B =
-25.067,-39.986,-23.960,47.350,57.502,-6.268,33.554
-37.945,-6.811,-17.507,60.948,40.029,42.356,2.952
163.334,-58.477,-74.032,25.127,-55.190,-177.271,26.540
39.892,-114.848,19.119,-79.300,-101.571,-83.305,-39.659
-29.360,-65.572,21.608,-10.093,-41.467,-22.082,4.575
21.242,9.680,-77.876,104.171,75.377,1.398,22.839
-42.279,-27.636,19.087,3.417,-24.135,13.452,1.589
112.700,-103.986,-51.114,33.885,-14.554,-180.571,102.758
-153.782,-39.220,61.749,-36.664,23.869,146.777,-85.735
98.339,-12.713,-86.505,117.747,28.746,-111.399,64.453
B[0,0] => -25.067
B[0] => [-25.067, -39.986, -23.960, 47.350, 57.502, -6.268, 33.554]
B[5,4] => 75.377
B[:, 0] => [-25.067, -37.945, 163.334, 39.892, -29.360, 21.242, -42.279, 112.700, -153.782, 98.339]
B[9,2] => -86.505
B[1,2] => -17.507
B[1] => [-37.945, -6.811, -17.507, 60.948, 40.029, 42.356, 2.952]
B[4,3] => -10.093
B[8] => [-153.782, -39.220, 61.749, -36.664, 23.869, 146.777, -85.735]
B[3,3] => -79.300
B[:, 4] => [57.502, 40.029, -55.190, -101.571, -41.467, 75.377, -24.135, -14.554, 23.869, 28.746]
B[5,3] => 104.171
B[:, 6] => [33.554, 2.952, 26.540, -39.659, 4.575, 22.839, 1.589, 102.758, -85.735, 64.453]
B[8,1] => -39.220
B[5,5] => 1.398
B[5,1] => 9.680
B[2,4] => -55.190
B[9,5] => -111.399
B[1,4] => 40.029
B[3,0] => 39.892
B[2,0] => 163.334
B[6,6] => 1.589
B[7,3] => 33.885
B[:, 5] => [-6.268, 42.356, -177.271, -83.305, -22.082, 1.398, 13.452, -180.571, 146.777, -111.399]
B[6] => [-42.279, -27.636, 19.087, 3.417, -24.135, 13.452, 1.589]
B[6,1] => -27.636
B[8,3] => -36.664
B[2,5] => -177.271
B[7,4] => -14.554
B[5,6] => 22.839
B[6,2] => 19.087
B[5,2] => -77.876
B[4,0] => -29.360
B[9,3] => 117.747

grid =
[[-148  467 -367  364   48  402 -265  606 -118 -284  174  365 -402 -506]
 [-593  316   73  409  700  391 -472 -346 -206 -647 -219  -96 -547    2]
 [ -16  180  455   51   97  -84 -188  -82   52  -46 -471 -324 -235  -56]
 [ -87 -311  -95  -82  562  206  -28 -546 -342 -154  249 -286  221  111]
 [ -89  378  212  121  -93 -112 -288 -295   16 -235 -443 -243 -390  -82]
 [-443 -148 -793  281  825  763 -337  -78 -254 -682  542  442  -83  189]
 [-239  146  -35  154  180  109 -146  391  186 -204 -104  355 -189   24]
 [-587  -76  184  115  710   88 -395 -833   56 -633 -411 -149 -270  626]
 [-791 -255  356  268  882  201   44 -590 -530 -276   85 -215 -167  179]
 [ 208  173  164 -172  -87 -197 -389 -145  563 -192 -645 -110  -62  337]
 [   1 -345 -340 -122  433  228  104   18 -204    1  451   89  381   48]
 [-246   21  224   75  713  207 -348 -537 -145 -374 -256 -390 -175  131]
 [ 504 -142 -326 -228  255  257  -40  549  162  128  271  136  471 -239]]
Indices start at 0.
row 0 col 0: -148
row 6 col 13: 24
row 8 col 6: 44
row 5 col 5: 763
row 12 col 10: 271
row 10 col 2: -340
row 4 col 0: -89
row 11 col 3: 75
row 2 col 2: 455
row 1 col 0: -593
row 12 col 9: 128
row 0 col 8: -118
row 1 col 8: -206
row 8 col 2: 356
row 5 col 13: 189
row 7 col 5: 88
row 3 col 6: -28
row 7 col 1: -76
row 0 col 10: 174
row 11 col 12: -175
row 0 col 13: -506
row 8 col 10: 85
row 3 col 0: -87
row 5 col 7: -78
row 11 col 9: -374
row 9 col 10: -645
row 2 col 9: -46
row 1 col 12: -547
row 10 col 11: 89
row 0 col 3: 364
row 2 col 3: 51
row 12 col 7: 549
row 7 col 13: 626
row 0 col 5: 402
row 5 col 3: 281
row 11 col 2: 224

x = [-0.43 -0.02 -0.68  1.20 -0.93 -0.26  0.06 -0.27  0.00  0.73  0.03 -1.37]
x[0]: -0.43
x[10]: 0.03
x[-9]: 1.20
x[-1]: -1.37
x[-8]: -0.93
x[9]: 0.73
x[5]: -0.26

arr = -.21, .05, -.30, -.45, .50, .02, .24
arr[-7] => -.21
arr[2] => -.30
arr[-4] => -.45

m =
29,56,34,50
38,84,51,76
56,44,26,72
23,66,48,31
32,38,55,52
70,59,55,14
61,44,43,72
48,58,49,62
62,57,52,15
43,58,31,74
68,43,34,71
49,23,89,71
60,41,25,62
42,21,86,71
m[-14][0] = 29
m[0][3] = 50
m[-13][1] = 84
m[-12][-2] = 26
m[11][3] = 71
m[:, 3] = [50, 76, 72, 31, 52, 14, 72, 62, 15, 74, 71, 71, 62, 71]
m[-8][3] = 72
m[13] = [42, 21, 86, 71]
m[5][1] = 59
m[12][1] = 41
m[-13][-2] = 51
m[-7][1] = 58
m[-14][-2] = 34
m[10][3] = 71
m[9][1] = 58
m[-5][2] = 31
m[12][2] = 25

data =
array([[ 0.04,  0.04,  0.04,  0.03,  0.04,  0.04,  0.03],
       [-0.05, -0.22,  0.08,  0.13,  0.27, -0.05, -0.11],
       [ 0.19, -0.06,  0.16, -0.10, -0.13, -0.19,  0.21],
       [-0.06, -0.26,  0.09,  0.15,  0.30, -0.07, -0.15],
       [-0.05, -0.23,  0.08,  0.13,  0.28, -0.06, -0.12],
       [-0.05, -0.21,  0.08,  0.13,  0.25, -0.06, -0.09],
       [ 0.14, -0.05,  0.12, -0.02, -0.06, -0.13,  0.15],
       [ 0.15, -0.02,  0.11, -0.07, -0.07, -0.11,  0.14],
       [ 0.15, -0.03,  0.11, -0.05, -0.07, -0.12,  0.15],
       [-0.05, -0.22,  0.08,  0.12,  0.26, -0.05, -0.10],
       [ 0.15, -0.03,  0.11, -0.04, -0.07, -0.12,  0.15],
       [-0.05, -0.22,  0.08,  0.13,  0.26, -0.06, -0.11],
       [ 0.15, -0.03,  0.11, -0.03, -0.06, -0.11,  0.14],
       [ 0.15, -0.05,  0.12, -0.03, -0.07, -0.13,  0.16],
       [ 0.15, -0.03,  0.12, -0.05, -0.06, -0.12,  0.15],
       [ 0.15, -0.04,  0.11, -0.04, -0.06, -0.13,  0.15]])
data[-16, 0]	0.04
data[:, -1]	[0.03, -0.11, 0.21, -0.15, -0.12, -0.09, 0.15, 0.14, 0.15, -0.10, 0.15, -0.11, 0.14, 0.16, 0.15, 0.15]
data[-9, 6]	0.14
data[14, 4]	-0.06
data[-15, -7]	-0.05
data[2]	[0.19, -0.06, 0.16, -0.10, -0.13, -0.19, 0.21]
data[7, 5]	-0.11
data[5, -6]	-0.21
data[-2, -6]	-0.03
data[-5, -5]	0.08
data[7, -7]	0.15
data[1, -2]	-0.05
data[5, 3]	0.13
data[:, -6]	[0.04, -0.22, -0.06, -0.26, -0.23, -0.21, -0.05, -0.02, -0.03, -0.22, -0.03, -0.22, -0.03, -0.05, -0.03, -0.04]
data[-10, 1]	-0.05
data[-1, -2]	-0.13
data[13, 1]	-0.05
data[-2, -4]	-0.05
data[3]	[-0.06, -0.26, 0.09, 0.15, 0.30, -0.07, -0.15]
data[10, 3]	-0.04
data[7, -6]	-0.02
data[-5, -2]	-0.06
data[-5]	[-0.05, -0.22, 0.08, 0.13, 0.26, -0.06, -0.11]
data[13, -3]	-0.07
data[-6, -6]	-0.03
data[13, 6]	0.16
data[-15]	[-0.05, -0.22, 0.08, 0.13, 0.27, -0.05, -0.11]
data[-6, 0]	0.15
data[3, -3]	0.30
data[5]	[-0.05, -0.21, 0.08, 0.13, 0.25, -0.06, -0.09]
data[11, -4]	0.13
data[-12, 3]	0.13
data[-14, -3]	-0.13
data[10]	[0.15, -0.03, 0.11, -0.04, -0.07, -0.12, 0.15]
data[-14, 1]	-0.06
data[-10, -4]	-0.02

W =
.58, -.20, -.15, .12, .35
-.38, -.50, -.38, -.12, -.23
.46, .08, .06, .11, .28
W[0, 0]: .58
W[2, 0]: .46
W[2, 4]: .28
W[1, 4]: -.23
W[1, 0]: -.38
W[2]: [.46, .08, .06, .11, .28]
W[0, 3]: .12
W[:, 0]: [.58, -.38, .46]

A = [65 74 13 45  5 48 36 14]
A[0]: 65
A[1]: 74
A[6]: 36
A[4]: 5

M = array([ 0.438,  1.037, -1.265, -1.166])
M[0] = 0.438
M[-1] = -1.166
M[1] = 1.037
